vutu: [ 46.6 -23.2 -49.9 -59.1  60.9 -29.4  74.2]
genu: [-79.0  54.4 -51.0 -76.9  58.7 -28.2  61.6]
Kaba: [-70.3  37.3 -34.9 -79.1  54.4 -15.8  43.4]
soko: [  9.1 -10.9 -56.4 -67.9  62.8 -32.6  74.3]
mabo: [-53.7  24.5 -42.4 -79.3  57.0 -21.6  52.6]
Mubi: [-85.2  64.4   2.2 -70.1  52.0  14.3  -5.4]
Pekif: [-80.9  51.6 -19.1 -75.3  52.5  -2.8  23.0]
savil: [-22.3   4.2 -56.2 -73.1  61.6 -31.3  70.2]
rev: [-29.4  60.9 -59.1] => vutu
order: [  4.2 -56.2 -73.1  61.6 -31.3  70.2 -22.3] => savil
rev: [ 54.4 -79.1] => Kaba
order: [ -5.4  14.3  52.0 -70.1   2.2  64.4 -85.2] => Mubi
rev: [ 60.9 -59.1 -49.9 -23.2] => vutu

pek: [-4.3 28.5 11.0 50.2 -4.4]
zudaf: [-20.7 -18.8  23.9 -12.8 -15.6]
Nedi: [11.0 -4.2 28.5 -4.4 50.2]
sizo: [-13.8  28.5  -4.2  11.7  22.9]
ler: [-36.9  58.5  -9.1 -26.9 -75.8]
donos: [41.4 39.5 11.8  9.3 78.0]
rivod: [-26.9 -75.9 -33.3 -27.0  21.9]
gomig: [ 9.3 11.8 77.9 41.4 39.5]
order: [11.8  9.3 78.0 41.4 39.5] => donos
[11.0 -4.2 28.5 -4.4 50.2] => Nedi
rev: [-75.8 -26.9] => ler
order: [50.2 -4.4 28.5 -4.2 11.0] => Nedi
rev: [78.0  9.3] => donos
rev: [11.7 -4.2 28.5] => sizo

luduz: [  8.2 -28.3  17.9   0.6   5.4   8.3]
dida: [-21.8  12.1  -7.3 -25.5  -0.5   2.1]
Kel: [ 40.6   0.3  28.8 -29.7  13.0  18.4]
Runep: [ 8.4 10.8 19.6 -7.2 -3.1  9.4]
liro: [-91.1  18.2   4.4  -0.9  17.9  -5.2]
fala: [ 29.9 -62.0 -79.3   4.1  26.6  -5.6]
raz: [ 29.9 -62.0 -79.3   4.1  26.6   0.1]
vomu: [ 18.3 -67.3 -25.0  20.7  -2.8   5.7]
mapu: [-15.8   8.1 -28.3 -30.6 -11.3  -3.2]
Badu: [-3.1 19.6  8.4  9.4 -7.1 10.8]
lotab: [-16.6  36.1  33.7  16.0  33.6   8.1]
rev: [-28.3   8.1] => mapu
order: [ 8.4 -3.1 19.6 10.8  9.4 -7.2] => Runep
order: [ -3.2 -11.3 -15.8   8.1 -30.6 -28.3] => mapu
rev: [  5.7  -2.8  20.7 -25.0 -67.3] => vomu
order: [10.8  9.4 19.6 -7.2 -3.1  8.4] => Runep
[ 29.9 -62.0 -79.3   4.1  26.6  -5.6] => fala

nimi: [-53.3 -19.9  -0.1   3.5]
sikon: [-53.3   3.5  -0.2 -19.9]
kotam: [-53.3 -37.9  -0.1   3.5]
order: [-53.3 -19.9  -0.2   3.5] => sikon
order: [  3.5  -0.1 -37.9 -53.3] => kotam
rev: [ -0.1 -37.9] => kotam
order: [-19.9  -0.1   3.5 -53.3] => nimi

bekiz: [-5.8 19.8 -1.8 52.0 19.1]
Dad: [ 12.3   4.7   3.4  85.7 -38.5]
bet: [ -1.7  52.0  -1.9  -0.7 -30.5]
nof: [ 40.6 -16.6 -47.4  27.1 -24.7]
Nadev: [  6.4 -11.7  -0.7  -1.9  12.0]
nez: [-24.7 -16.7  27.1 -47.4  40.6]
rev: [52.0 -1.8] => bekiz
order: [-24.7  27.1 -47.4 -16.6  40.6] => nof
order: [-16.7  27.1 -47.4  40.6 -24.7] => nez
[  6.4 -11.7  -0.7  -1.9  12.0] => Nadev
order: [-38.5   3.4   4.7  12.3  85.7] => Dad
rev: [-16.6  40.6] => nof

